These are the activations of a small network on made-up records, seen along a few directions, one row for each record.
Each row is followed by the record's values for the fields SIB, PUM, KADEZ, FIBE, DINOG, PAZ, GENOM.
Not every record has every field; a missing one is left out.
Other fields move the rows too, some of them a lot.
[-27 -16  28   8  19  76  45 -75 -42   8  32  -9 -72  39   4   0  24 -50
  22  11  36  48   9 -36  20 -14  40  78  69]	SIB=bak, PUM=zisuv, KADEZ=sof, FIBE=vafor, GENOM=lek
[-13  -4   5   1  15  15   6  26   8   6 -26  16  34 -10 -30  -7 -11  35
  -7 -12  -9 -22 -25  12 -19  -8   0  -8 -12]	SIB=faf, PUM=rekin, KADEZ=sof, FIBE=ketes, DINOG=dos, PAZ=divuv, GENOM=lek
[-12  10   1  -9 -13 -13  -6  34  11  -9 -17   0  32  -6 -20 -24 -16  35
   1 -19 -23 -31   2  -1 -25   1 -18 -33 -35]	SIB=faf, PUM=zisuv, KADEZ=fata, FIBE=ketes, DINOG=dos, PAZ=silol, GENOM=lek
[-24   3  15 -13  11 -11   1   2  27  -2   8   2   6 -24  -8 -24 -17  10
 -11  -5  22  10  -5  -4 -13   1 -12 -14  12]	SIB=rusa, PUM=zisuv, KADEZ=fata, FIBE=sanef, GENOM=bom
[  3  18   0  -2  11   9 -21  -1   7  -5  10 -19  -6  -6  -6 -21  -1  -1
  -1  15  -6   2  -7   2  26  -7  11 -14 -14]	SIB=faf, PUM=zisuv, KADEZ=fata, FIBE=ketes, DINOG=dos, PAZ=bov, GENOM=lek
[-15 -10 -20  14  20  31   5  -2  19   7  20  -5 -16  22   5  11   1  -7
   3   3  -3  -1  17   3  29   0   5   4  13]	SIB=paza, PUM=zisuv, KADEZ=fata, FIBE=ketes, DINOG=dos, PAZ=bov, GENOM=lek
[ -5  12 -21  -7  -4 -27 -19   8  -9   0 -18 -10  13  -5 -19 -16 -13 -10
  -1 -11   3   9  -6   5 -22  15  -3 -10 -16]	SIB=bak, PUM=rekin, KADEZ=sof, FIBE=sanef, GENOM=lek
[ 19  14   0  -4  -7 -48  13  45  31  -6 -15  24  33 -27  -6   4 -24  22
 -28 -25 -15 -31 -37  27 -14   6 -18 -50 -18]	SIB=rusa, PUM=zisuv, KADEZ=fata, FIBE=ketes, DINOG=dos, PAZ=divuv, GENOM=bom
[  4 -18   4  17  -3  -7 -26  32  16  -7  -8 -20  10  -2  -9  -4   3  30
   4  -3 -10 -10   9   6 -16  -6 -12 -15 -25]	SIB=paza, PUM=zisuv, KADEZ=fata, FIBE=ketes, DINOG=dos, PAZ=silol, GENOM=lek
[  0   8   8  -1  10  29   1 -30 -26  32  20 -18 -17  14  11  -3  -1 -23
  10  14   3  16  -7  -6  24 -18  35  38  24]	SIB=faf, PUM=rekin, KADEZ=sof, FIBE=ketes, DINOG=dos, PAZ=divuv, GENOM=lek
[ -8  -5  -4 -10  -5 -40  -3  36  20 -14 -18  15  22   0 -23 -32 -22  20
 -18 -26  11   4 -11   9 -45  -8 -15 -45 -23]	SIB=bak, PUM=zisuv, KADEZ=sof, FIBE=ketes, GENOM=lek
[ -4 -33   3  20  13  18  32 -39 -11   6   9 -11 -27  15  14  -2  50 -28
  22   3 -19  28  24  -1  49   4  16  47  36]	SIB=rusa, PUM=rekin, KADEZ=fata, FIBE=vafor, DINOG=dos, PAZ=bov, GENOM=bom
[ 13 -14   2  15  19   9 -23 -19   4  -3  -6  -6 -21   5 -16 -18  13   8
  -2  -7   1   3  -4   3  15  22  19  26 -11]	SIB=paza, PUM=rekin, KADEZ=sof, FIBE=ketes, DINOG=zano, PAZ=bov, GENOM=bom
[  7  16  -1 -15  -7  -5   9  30  19  -1  18  16  11   9  12   2  -5   2
  -3  -2  -4   3 -13  -2   3 -22 -31 -34 -14]	SIB=faf, PUM=zisuv, KADEZ=fata, FIBE=ketes, DINOG=dos, PAZ=bov, GENOM=lek
[ 11  -5   6   3 -16 -30 -37  55  32 -14 -27  -4  27  -9 -13   2 -12  45
 -12 -11  -3 -28   1  18 -29 -10 -28 -43 -39]	SIB=paza, PUM=zisuv, KADEZ=fata, FIBE=ketes, DINOG=dos, PAZ=silol, GENOM=lek
[  4  10   7  18   0 -11  10  -3  -5   0   1   0  18   8   1 -17  14 -12
  -2   9  15   7   2  -1 -11 -15  -3  -9 -19]	SIB=faf, PUM=zisuv, KADEZ=fata, FIBE=ketes, DINOG=dos, PAZ=gal, GENOM=lek
[ -9  13 -19   6  10  10   2  21  16   1  -3   4  31 -15   7   1 -18  -3
  -8   7   3  -1   8   4 -10  -9 -31 -31  -6]	SIB=faf, PUM=zisuv, KADEZ=fata, FIBE=sanef, DINOG=dos, PAZ=gal, GENOM=lek
[  0 -23 -17  33  11  23  28 -37 -47  -5  26 -28 -33  23   4  15  34 -31
  17   3  -7   0  30 -10  16   3  41  62  46]	SIB=paza, PUM=zisuv, KADEZ=fata, FIBE=vafor, DINOG=dos, PAZ=gal, GENOM=lek
[ -2 -10   9 -14 -17  -9 -30  41  22   5 -42  33  51 -22 -25   6 -21  34
  -3  -5  -9 -27 -12  26 -25   2 -24 -43 -42]	SIB=faf, PUM=rekin, KADEZ=sof, FIBE=sanef, DINOG=dos, PAZ=bov, GENOM=lek
[ -9   5   4   2   5  42  28 -51 -27  24  16  -4 -51  -2  -3   8   4 -31
   5  -7  21  31   8 -16  13  13   9  51  50]	SIB=bak, PUM=zisuv, KADEZ=sof, FIBE=vif, GENOM=luz
[ 15 -21 -14  -5  12 -46 -16  35   0   7  -7  21  25 -19 -17 -16  -9  19
 -10 -22 -41 -22  -6  19  -2  -5  -3 -30 -26]	SIB=faf, PUM=rekin, KADEZ=sof, FIBE=ketes, DINOG=dos, PAZ=bov, GENOM=bom
[-14  -4  -5   2  13  10  -6 -19 -12  20  38  12 -33  17  34  17   9 -29
  14   5   4  33  11 -27  30  12  14  32  22]	SIB=paza, PUM=rekin, KADEZ=sof, FIBE=sanef, DINOG=dos, PAZ=bov, GENOM=bom
[-22   7  10  12   8   2   5 -17 -12   6  11   6 -10  33  -1   4   8   8
  22  -1 -10 -14  14  -2  21  24  18  41   9]	SIB=paza, PUM=zisuv, KADEZ=fata, FIBE=ketes, DINOG=dos, PAZ=bov, GENOM=bom
[-11  10 -17   1  17  -7 -13  11   1   6  12 -11 -13   9   6 -15 -10 -11
  -8 -12 -12  17   9 -18   4 -15  -7 -19  -8]	SIB=bak, PUM=rekin, KADEZ=sof, FIBE=ketes, DINOG=dos, PAZ=silol, GENOM=lek
[ 15 -10  36   0 -26 -39 -26   7  13 -28 -22  17  12 -32  -5   2 -10  16
 -12   1   1 -14   1  -3 -11   2 -12 -32 -20]	SIB=rusa, PUM=zisuv, KADEZ=fata, FIBE=vif, DINOG=dos, PAZ=silol, GENOM=bom
[  3 -22  -5  -1  -5 -40 -22  22   1 -17 -15  17   1  -9   7  -3   3  32
   5   4   4  24   4 -18  -5  15  10 -14   1]	SIB=paza, PUM=rekin, KADEZ=sof, FIBE=vif, DINOG=dos, PAZ=divuv, GENOM=bom
[ -6   7  -5 -13   3   7 -23  32  49  -6  -6   9  40 -30 -12 -15 -13  30
  -5   2   0  -5  -8   7 -10  -5 -28 -65 -35]	SIB=faf, PUM=zisuv, KADEZ=fata, FIBE=sanef, DINOG=dos, PAZ=bov, GENOM=lek
[ 14  18  12   1   2 -13 -15 -11 -22   5  -6  10  14  21 -11   9  -1   1
   3 -12 -22   0   0  12  -7  12   9 -14  -7]	SIB=bak, PUM=zisuv, KADEZ=sof, FIBE=vafor, DINOG=dos, PAZ=bov, GENOM=lek
[  7  11 -15 -10   6  12  25  -8  -5  -1   5  -6 -14  18  16 -10   0 -10
 -12  16   4  12  34  -9   8   0  -6  -4  13]	SIB=faf, PUM=zisuv, KADEZ=sof, FIBE=vafor, DINOG=zano, PAZ=gal, GENOM=lek
[ -4  14 -33   2   3   3  29  -5 -12  18  19   2 -13   3  15  -9  -5   3
 -21  -7  -5  18  12 -27   7  11 -18  16  -9]	SIB=bak, PUM=rekin, KADEZ=sof, FIBE=ketes, DINOG=zano, PAZ=gal, GENOM=luz
[  9  -2  29  11  -3 -19 -14 -23  -3 -14  -1   6  -6  -5  -5 -16  27   2
  -3  -3  -7   3   5   2  19   1  23  -7   9]	SIB=rusa, PUM=zisuv, KADEZ=fata, FIBE=vafor, DINOG=dos, PAZ=bov, GENOM=bom
[ 15   8 -11 -15   2  -8  -9  28  24   3   3  16  -1  18  13  -6  -8   0
 -14  -4  -1  23  -8 -10  -6 -13 -24 -28 -21]	SIB=bak, PUM=rekin, KADEZ=sof, FIBE=ketes, DINOG=zano, PAZ=bov, GENOM=lek
[  0  -4   1 -22  -2  14   3   5  14  16 -14 -17   2 -10 -15  -7 -21   4
 -22  -4  18  -4 -19  14  -7 -13 -10 -10  -5]	SIB=faf, PUM=rekin, KADEZ=sof, FIBE=ketes, GENOM=lek
[-14   0   6  19 -17  22   3 -30 -26   3  -7 -12 -13  11 -23  -5   8 -21
  12  -1  -7 -24   7  -3  18   9  20  28  -7]	SIB=faf, PUM=zisuv, KADEZ=fata, FIBE=ketes, DINOG=dos, PAZ=silol, GENOM=lek
[  4   6  16 -31  -4   6  24 -35 -21  11  15 -14 -30  16  14   1   5 -33
  -2   9  24  20  -6 -19   3 -22  24  27  28]	SIB=faf, PUM=rekin, KADEZ=sof, FIBE=vafor, GENOM=lek
[-20  18   4 -30   5   3  29 -36 -25  -7  28 -24 -32  27   5 -23   7 -13
  20   8  12  21  12 -24   6  -6  19  26  32]	SIB=faf, PUM=zisuv, KADEZ=fata, FIBE=vafor, GENOM=lek
[ -3   8 -14 -12   3  -6 -58  39  26  -4 -13  14  24 -34 -21  -9 -38  32
 -26  -3 -23 -16  -9  25 -12  12 -22 -72 -26]	SIB=bak, PUM=zisuv, KADEZ=sof, FIBE=sanef, DINOG=dos, PAZ=bov, GENOM=lek
[ 29  -3 -10  11 -15  -9 -31  38   5  -1 -27   3  40 -18 -20 -10 -30  45
 -21  -9 -19 -13 -22  22 -20   7 -19 -43 -28]	SIB=bak, PUM=zisuv, KADEZ=sof, FIBE=ketes, DINOG=dos, PAZ=divuv, GENOM=lek

Here are new rows. What are their fields?
[  7   2 -14   2  14  26 -14   2  -1  16  -8  -4   0 -12  -9   8 -19   4
   1  -3 -11  17  -4   8  -3   8  -2 -14  26]	SIB=bak, PUM=zisuv, KADEZ=sof, FIBE=vif, DINOG=dos, PAZ=divuv, GENOM=lek
[ -5  -6  -4  27   9 -27  12 -10  -8   2  22   5   5  10  16  10  19 -31
  18   4  16  15  23   0   3   1  10  26  10]	SIB=paza, PUM=zisuv, KADEZ=fata, FIBE=sanef, DINOG=dos, PAZ=gal, GENOM=bom
[-18  24 -38 -15   5  -4  15 -14 -25  13  17  -1 -29   0  -1   2 -17 -19
  -2 -18   2  21   7 -21  13  17  -6  35  16]	SIB=bak, PUM=rekin, KADEZ=sof, FIBE=sanef, GENOM=luz
[ -5   3 -12 -17  -6 -32 -33  27  15  15   7  -6   8 -20  13   7 -19  15
 -15 -17 -16  -3  -8 -11 -18  20 -25 -31 -15]	SIB=paza, PUM=rekin, KADEZ=sof, FIBE=sanef, DINOG=dos, PAZ=silol, GENOM=bom
[ 14  17 -10  -8  -4  -8  -9 -11   7 -22  15  20 -16  -3  10  14  19  -3
 -13 -19 -13  18 -26  -1 -11 -23   7 -21 -14]	SIB=bak, PUM=rekin, KADEZ=sof, FIBE=vafor, DINOG=dos, PAZ=bov, GENOM=lek
[  6   2  -4   6 -12 -29 -22   4  -2   2 -13  -6  43   5  -6   5  -9  22
 -23  -6   0 -21 -17   7 -28  19  -5 -22 -37]	SIB=paza, PUM=rekin, KADEZ=sof, FIBE=ketes, DINOG=dos, PAZ=gal, GENOM=lek
[  0   8   2 -25  -6  -7 -11   8  19  13 -13 -13   9 -22  -7  -7 -21 -12
 -12  11  18   2 -23   0 -18  -7  -7 -18  -7]	SIB=faf, PUM=rekin, KADEZ=sof, FIBE=sanef, GENOM=lek
[-14  -4  11 -15  13  -1  -6   6   4  17   4 -10  17   4   7 -18 -14  23
  -6  17  12  17  -1  -6 -14 -26 -15 -20 -15]	SIB=faf, PUM=rekin, KADEZ=sof, FIBE=ketes, DINOG=dos, PAZ=gal, GENOM=lek
[ 13  11  -5  10  10  26  -9   1   1   0  -2 -32   3  -9  -9  -9  -9  11
   5  19  -1  10 -21   8  24  -9  -2  -1  -5]	SIB=faf, PUM=zisuv, KADEZ=fata, FIBE=ketes, DINOG=dos, PAZ=divuv, GENOM=lek
[-14  -4   8  12  -4  44   9 -34  -9  11   9 -33 -42  10  -3 -12  11 -30
  10  22   9  13  10 -20  40  -8  14  25   9]	SIB=faf, PUM=zisuv, KADEZ=fata, FIBE=ketes, DINOG=dos, PAZ=silol, GENOM=lek
[-18   8  19 -10 -28  10   7  -2 -22 -12 -14  18  -6   5  -4   7   5  -7
  27   2  -3 -17  13 -19  -9   0   3  14   7]	SIB=faf, PUM=zisuv, KADEZ=fata, FIBE=vif, DINOG=dos, PAZ=silol, GENOM=lek
[-26 -18  11  -2  26  34  -5  -8   3  17  -4  -3  14 -10  -3  -2 -11   7
   6  24  18  19   1  -9 -10 -20 -10   5  -1]	SIB=faf, PUM=rekin, KADEZ=sof, FIBE=sanef, DINOG=dos, PAZ=gal, GENOM=lek
[ 11  -1  -4  19  -3  20  -4  -9 -27  -4 -18 -18   5 -16 -10   0  10 -10
  16   5   1   0   6  -1  -6  -3  -1  15  14]	SIB=faf, PUM=zisuv, KADEZ=fata, FIBE=vif, DINOG=dos, PAZ=gal, GENOM=lek
[-15 -23  22  37  -1  29  32 -58 -24  10  10 -21 -16  15  16  -4  42 -35
  10  22  14  20   8 -11  37  -5  19  71  20]	SIB=rusa, PUM=rekin, KADEZ=fata, FIBE=ketes, DINOG=dos, PAZ=gal, GENOM=bom
[-10  12   1 -13  -2 -56 -30  59  43 -13 -19  -6  45  -4 -20  -9 -17  51
  -9 -21 -13 -28  -5  12 -41  -3 -26 -58 -41]	SIB=paza, PUM=zisuv, KADEZ=fata, FIBE=ketes, DINOG=dos, PAZ=silol, GENOM=lek
[-23  10   8 -14  15   7  -3 -37 -14   9  11 -13 -37  23  12   4   6  11
   2  -6   2   2  15 -30  11  17  17  24  26]	SIB=paza, PUM=rekin, KADEZ=sof, FIBE=vafor, DINOG=dos, PAZ=silol, GENOM=bom
[-12  -7  10   9 -19  17  24 -10 -18   1   7 -10 -15  32  -5  12  16 -20
  13 -10  24  -6  -3   6  -6   1  14  55  23]	SIB=paza, PUM=zisuv, KADEZ=fata, FIBE=ketes, GENOM=lek
